Each row below holds a small network's activations on one input, seen along a few directions.
Each table varies a few parts of the input and shows all the possible inputs, shuffled.
Descriptions start from the smaller parts, as in this example, which fits no table here: one of 3 separate values, together with either a single point or one of 11 places around a ring or (one of 4 places along a line, together with one of 5 places around a ring).
Shared parts are said once, and a part with two or three values counts as separate values.

A family of inputs:
R1: -261  -97  -392  359  -49  52  44  -195  210  -257  130  -207  433  130
R2: -238  -19  163  -215  -322  -4  -48  66  62  65  -314  -89  -241  -371
R3: 35  236  184  -199  197  -77  64  -109  7  270  -103  262  -352  456
R4: -143  -156  54  -164  -270  -23  -52  180  -36  91  -353  -36  -222  -392
R5: -271  20  -426  272  -59  -32  -40  -266  242  -325  9  -171  489  128
R6: 245  -152  129  77  249  22  84  58  -132  391  -29  312  -363  401
R7: -194  -212  -383  448  -25  73  66  -113  150  -212  138  -201  429  131
R8: 202  357  296  -481  -218  -106  -294  171  -288  -264  116  -69  20  -650
R9: -130  -336  -352  534  2  85  73  -40  96  -174  134  -190  434  137
R10: 455  569  411  -429  436  -126  -215  55  -158  -59  334  181  -150  175
R11: 194  373  -250  -28  136  24  -197  -211  1  -594  361  -209  775  -175
R12: -39  -413  91  23  -189  28  86  249  -87  207  -223  -41  -243  -428
R13: 162  -14  181  -24  183  44  191  1  -38  363  31  265  -383  426
R14: 88  119  199  -116  165  14  188  -51  8  323  9  253  -380  443
R15: -104  -275  94  -57  -236  24  50  205  -37  174  -240  -61  -247  -413
- What is each input in this table made of? => one of 3 separate values, together with either a single point or one of 4 places along a line
- Which other rows does R3 become when the place on the line of 4 takes its other values? List them by row number. => R6, R13, R14
- Which other rows does R5 become when the choice among 3 separate values takes its other values? List them by row number. => R2, R3

A family of inputs:
R16: -298  -451  -312  386  -219  133  159  -68  125  29  -232  -140  153  26
R17: 90  330  -142  -8  96  -24  -139  -124  45  -415  311  -138  471  -69
R18: 56  172  -155  139  268  -35  -19  -168  67  -283  341  -66  415  283
R19: 64  444  565  -679  63  -112  14  -57  15  464  -295  393  -872  241
R20: -177  -85  -159  34  -327  -13  -122  1  -45  -284  -29  -268  347  -531
R21: -23  -24  -241  345  253  77  108  -185  140  -87  217  -42  336  451
R22: -328  -311  -293  239  -325  -78  -34  116  134  -220  -272  -233  171  -332
R23: 245  -73  812  -436  78  49  125  350  -173  492  -5  160  -834  -234
R24: -145  -250  -340  426  137  63  149  -157  191  96  4  -26  206  329
R25: 3  220  -127  -82  -148  78  -232  -1  -53  -405  126  -224  460  -349
R26: 513  28  392  -363  123  -137  -10  294  -446  614  -167  584  -854  186
- What is each input in this table made of? => either one of 3 separate values or one of 8 places around a ring

A family of inputs:
R27: -25  -407  -278  539  -58  176  98  48  163  -347  346  -355  563  -96
R28: -12  -313  -479  546  102  199  117  -96  -7  -233  350  -210  653  111
R29: 74  84  232  -435  -175  -66  -216  303  -192  34  -247  78  -328  -401
R30: 299  262  372  -340  199  -61  -28  -56  -142  40  332  174  -223  159
R31: 10  26  258  -72  180  -87  50  37  -9  314  31  157  -421  399
R32: -113  -347  -11  -97  -266  -111  27  198  -33  442  -570  222  -556  -264
R33: 220  192  225  -287  384  -27  -24  55  34  190  128  201  -216  218
R34: 440  486  222  -268  267  -77  -38  -117  -246  77  287  317  -108  344
R35: -75  -317  145  5  83  -9  207  -12  87  412  -181  229  -519  465
R36: -147  -303  199  -109  -168  77  205  84  -63  443  -437  117  -476  -130
R37: 56  -145  -74  87  225  -171  200  -16  51  431  -250  385  -503  658
R38: -89  -430  -404  466  -77  39  40  59  -1  -300  76  -339  589  -423
R39: 57  28  323  -47  142  -40  61  127  132  321  -20  94  -466  63
R40: -70  -333  308  24  -45  81  194  90  211  346  -198  135  -548  173
R41: -472  70  -457  225  -277  88  -71  -329  204  -578  -74  -471  794  -343
R42: 245  253  259  -466  -235  -33  -192  108  -360  69  -71  122  -223  -562
R43: -408  76  -483  357  -25  30  -86  -416  355  -587  213  -313  782  211
R44: 220  204  404  -298  169  169  -18  108  21  86  90  48  -252  -66
R45: 169  198  467  -458  -77  -74  -42  115  -244  -16  81  37  -265  -375
R46: 301  376  130  -252  350  -26  -31  16  -153  98  76  266  -187  465
R47: -40  14  122  -215  -256  -72  -102  203  -263  309  -381  89  -465  -322
R48: -106  -25  376  -173  -93  -90  20  204  -76  285  -202  46  -412  -151
R49: 348  260  434  -316  163  -10  -18  32  -3  48  281  113  -266  -175
R50: -84  -395  -563  404  -333  125  -65  125  -151  -284  -27  -292  593  -532
R51: 148  213  65  25  325  -234  30  30  -14  361  -17  334  -354  583
R52: -366  101  -430  312  -163  194  7  -350  391  -573  175  -453  757  -61
R53: -296  202  -583  432  -8  -92  -114  -423  315  -619  185  -226  836  453
R54: 53  -245  -503  663  126  -14  1  -69  8  -360  314  -107  662  361
R55: 94  171  360  -421  26  77  -34  174  -169  123  -124  27  -214  -321
R56: -431  46  -637  172  -486  40  -179  -233  152  -534  -165  -427  774  -441
- What is each input in this table made of? => one of 5 places along a line, together with either one of 2 separate values or one of 4 places along a line
- Changing only the place on the line of 5 turns R56 into R52. The same change can be made to R47. Which row results? => R39
- Which other rows does R44 become when the place on the line of 5 takes its other values? List them by row number. => R29, R33, R46, R55
- Which other rows does R41 become when the choice among 2 separate values takes its other values? List them by row number. => R38
